[[138 130 115 154 134 115 132]
 [129 114 132 136 125 103 128]]: 132

[[148 101 120 115]
 [142 146 129 155]
 [126 130 149 113]]: 129

[[132 129 153 124 132]
 [138 125 151 119 134]]: 151

[[149 114 118 145 112 132 134]
 [141 118 131 146 111 141 140]
 [102 141 128 111 154 122 112]]: 131

[[149 151 105 123 151]
 [150 141 153 117 107]]: 153

[[147 127 117 140 130 129 128]
 [130 143 112 130 123 131 138]
 [143 157 105 146 126 138 140]]: 112
---
[[141 136 118 126 123 130 122 123]
 [137 116 126 133 120 139 119 114]
 [116 139 146 127 122 115 145 151]
 [128 115 145 135 115 136 127 125]
 [136 122 126 130 120 135 122 119]
 [121 124 151 131 118 128 135 137]
 [124 133 137 130 121 121 138 139]
 [146  99 128 146 104 153 112 100]
 [138 128 122 124 127 135 114 117]] --> 137

[[128 128 142 117 124 125 123 133 112]
 [136 150 130 140 133 126 127 125 145]
 [131 119 133 118 127 138 128 120 120]
 [127 127 128 135 131 127 128 116 148]
 [122 120 124 130 131 121 125 132 123]
 [126 125 126 135 124 123 129 131 153]
 [131 154 125 129 139 128 130 119 137]
 [122 143 133 129 128 125 134 127 126]
 [129 120 120 122 128 126 128 131 120]
 [123 134 129 128 123 137 127 123 141]] --> 136

[[126 105  99 110 135 146 130]
 [131 137 148 138 121 110 120]
 [126 105  99 110 135 146 129]
 [129 133 129 138 121 125 141]
 [131 137 148 138 121 109 118]
 [126 105  99 112 134 146 135]
 [127 137 139 116 136 131 118]
 [126 107 101 109 136 146 121]
 [131 140 150 140 124 109 117]
 [129 133 128 138 121 125 141]] --> 131

[[121 138 123 113 107 136 120]
 [135 126 120 115 123 129 126]
 [130 121 136 120 139 132 116]
 [138 127 123 129 114 127 131]
 [133 141 114 119 118 130 135]
 [137 134 143 124 136 122 142]
 [135 130 125 131 115 125 147]
 [126 126 126 130 125 127 131]] --> 135

[[141 137 154 119 126 127 122 140 142]
 [128 139 146 122 136 100 123 119 118]
 [136 126 114 120 124 125 116 142 128]
 [113 121 125 127 106 121 125 127 148]
 [132 107 114 122 134 113 116 128 121]] --> 128

[[129 114 130 122 126 134 131 126 115 134 120 152 126 147 130 136]
 [129 125 127 124 136 121 142 124 121 120 131 124 129 122 135 128]
 [140 131 120 121 135 130 128 123 116 132 121 134 132 134 133 124]
 [144 134 118 118 136 123 123 119 114 123 123 134 126 132 128 130]
 [145 130 130 124 127 120 117 129 127 111 127 130 126 128 114 108]
 [122 129 121 117 142 135 130 118 122 137 127 140 120 133 124 125]] --> 129

[[107 129 120 134 132 122 117]
 [135 142 134 115 128 124 126]
 [133 129 129 126 128 129 130]
 [127 129 128 132 130 127 133]
 [146 119 132 124 137 134 137]] --> 135

[[132 128 108 116 125 124]
 [106 139 117 128 133 126]
 [128 120 135 102 118 129]
 [122 138 146 116 137 111]
 [125 131 140 121 120 113]
 [137 117 114 131 129 126]
 [119 128 146 122 127 132]
 [123 134 126 118 107 115]
 [131 118 129 121 130 147]
 [125 135 119 138 112 138]
 [117 136 135 107 117 117]
 [146 110 123 143 155 132]] --> 106

[[118 147 153 131 138 125 158 120 121 148]
 [136 109 119 121 111 124 108 126 128 121]
 [124 148 135 137 136 119 149 130 135 133]
 [118 145  99 125 139 110 139 130 121 114]
 [137 131 110 121 103 136 124 140 116 119]] --> 136
---
[[154 122 145 128 130]
 [128 118 127 129 130]
 [105 132 101 134 113]] 127

[[104 110 129 106]
 [158 146 124 140]] 110

[[105 124 138 131]
 [122 135 152 126]] 124

[[129 156 120 135]
 [132 151 128 129]
 [111 153 128 152]] 151

[[126 125 112 133 107]
 [138 132 105 129 118]
 [136 128 122 137 118]] 105

[[109 123 140 130]
 [141 102 132 141]] 123
---
[[108 106 148 136 125 103]
 [127 114 103 116 132 137]
 [132 151 135 126 115 128]] => 136

[[141 113 135 129 150]
 [128 131 128 128 131]
 [127 124 130 128 136]] => 135

[[119 129 155 147 131]
 [105 158 132 126 124]
 [116 135 154 145 129]] => 155

[[137 131 135 138]
 [138 127 127 140]
 [106 150 137 110]] => 131

[[122 129 127 106 136]
 [149 128 143 144 111]
 [130 139 132 138 119]] => 127

[[132 137 129 123 129 120  99]
 [129 118 138 142 113 132 123]
 [145 109 131 118 131 134 122]] => 129

[[126 127 154 128 126 121]
 [114 127 153 119 127 117]
 [137 125 146 145 114 109]] => 128

[[136 131 126 116 125 123]
 [124 111 113 128 106 150]
 [127 126 124 114 118 119]] => 116
---
[[131 137 131 123 143 129 133 138 134 148 134]
 [118 137 119 142 115 131 132 156 131 147 111]
 [136 130 135 145 144 124 124 157 118 146 130]
 [118 114 120 136 118 152 143 151 132 134 125]
 [110 139 129 147 135 151 118 134 125 122 127]
 [123 134 130 149 133 119 124 123 116 117 128]
 [133 147 126 124 129 125 145 134 114 135 124]
 [130 147 120 129 124 134 130 136 139 124 114]] -> 131

[[139 120 140 131 138 117 145 130 127]
 [118 137 114 121 112 132 104 118 118]
 [132 132 133 122 127 130 125 125 116]
 [116 110 131 116 134 133 139 136 127]
 [130 131 134 122 130 131 127 128 117]] -> 139

[[148 131 114 134 110 128 106]
 [116 127 141 116 120 124 144]
 [146 128 109 137 131 122 110]
 [122 124 122 138 146 133 131]
 [145 132 108 131 132 120 107]
 [145 135 111 137 127 125 110]
 [114 126 143 114 120 124 147]
 [131 119 130 134 110 137 130]
 [110 120 151 113 132 139 151]
 [111 124 121 133 148 140 129]
 [132 113 128 129 111 141 123]] -> 148

[[109 101 114 100 108 136 125 114 151 134 114 132 146]
 [154 145 123 135 155 143 123 153 122 121 134 140 106]
 [111 116 131 144 140 116 124 127 145 141 119 152 107]
 [100 154 147 153 148 109 128 153 128 111 101 119 102]
 [125 133 130 154 110 120 120 122 153 103 143 149 131]] -> 109

[[135 140 133 139 138 141 132 132 136 132 136 142]
 [136 143 137 135 135 131 139 142 147 140 134 133]
 [137 139 136 134 133 135 137 136 137 142 140 133]
 [136 137 137 150 132 139 140 139 134 132 134 135]
 [138 134 132 140 134 140 137 132 141 143 134 144]
 [139 133 130 138 133 133 139 134 138 138 133 138]
 [136 130 139 134 133 132 135 141 139 132 135 138]
 [139 133 134 138 137 142 148 133 133 137 137 135]
 [133 138 134 133 138 137 137 139 138 140 137 133]
 [136 138 135 135 134 137 138 133 135 137 132 135]
 [138 133 134 137 139 135 132 138 135 134 134 132]
 [136 132 135 139 134 134 140 134 135 142 136 134]] -> 135

[[132 128 111 130 137 114 135 133 119 117 127 131]
 [128 136 150 130 134 132 104 125 127 150 115 131]
 [108 148 145 103 134 144 126 109 127 116 136 130]
 [124 134 122 126 146 122 125 131 120 120 125 132]
 [127 133 125 118 128 123 142 122 128 111 129 123]] -> 132
---
(106, 132, 129, 125, 131, 132, 120) | 120, 106
((134, 125, 137, 132, 133, 131, 132), (107, 134, 128, 128, 135, 129, 114), (102, 123, 138, 128, 122, 140, 112)) | 132, 102
(115, 150, 145, 128) | 128, 115
((124, 129, 131, 132, 126, 140, 116), (141, 128, 116, 120, 105, 131, 132), (125, 123, 122, 128, 129, 132, 131)) | 116, 125
(122, 132, 127, 115, 141, 126, 107) | 107, 122
(124, 104, 118, 117, 118, 108) | 108, 124
(140, 124, 133, 125, 150, 141, 131) | 131, 140
---
[[126 120 123 128 123 134]
 [127 125 144 124 123 137]
 [119 149 124 133 140 122]] ==> 149

[[127 124 123 135 121]
 [127 122 131 123 113]
 [129 121 152 114 109]] ==> 121

[[105 130 124 131 123 122]
 [140 144 130 120 150 132]
 [128 104 149 118 127 128]] ==> 104

[[124 130 141 147]
 [127 113 116 123]
 [155 123 139 139]] ==> 123

[[137 119 115 139 121]
 [126 113 121 137 123]
 [136 117 114 133 106]] ==> 117

[[118 130 132 124]
 [139 105 130 118]
 [133 128 112 116]] ==> 128
---
[[116 132 127 125 136 121]
 [128 156 130 132 139 131]
 [130 125 119 134 128 135]] -> 134

[[145 140 150 140 146 137]
 [112 119 105 116 110 120]
 [140 139 151 141 145 137]] -> 141

[[128 134 113 114 135 127 135]
 [145 133 136 153 120 130 132]
 [132 137 131 143 124 127 135]] -> 124

[[125 118 122 149 121]
 [133 110 136 143 129]
 [128 114 127 148 124]] -> 127

[[144 116 108 133 131 148 105]
 [120 139 125 133 119 139 115]
 [137 101 106 142 104 112 130]] -> 104

[[141 107 115 121 129]
 [134 134 127 139 127]
 [124 145 137 132 133]] -> 137
---
[[136 156 104 111 141 126 144]
 [114 119 117 112 115 127 139]
 [137 136 123 143 128 109 139]] yields 141

[128 142  99 157 116] yields 116

[127 114 123 133 116 102] yields 116

[101 110 155 107 139 141] yields 139

[[136 132 106 109 147]
 [145 108 132 130 146]] yields 147

[[153 103 118 119 149 139 128]
 [153 103 118 119 126 143 128]
 [153 100 118 119 149 143 132]] yields 149

[[109 117 134 139 113 130]
 [157 102 101 123 117 100]] yields 113

[118 106 112 150 103 101 147] yields 103

[132 130 125 154 122 141] yields 122

[[135 118 118 120 138 133 130]
 [135 129 134 106 117 140 135]
 [149 115 156 141 135 139 153]] yields 138
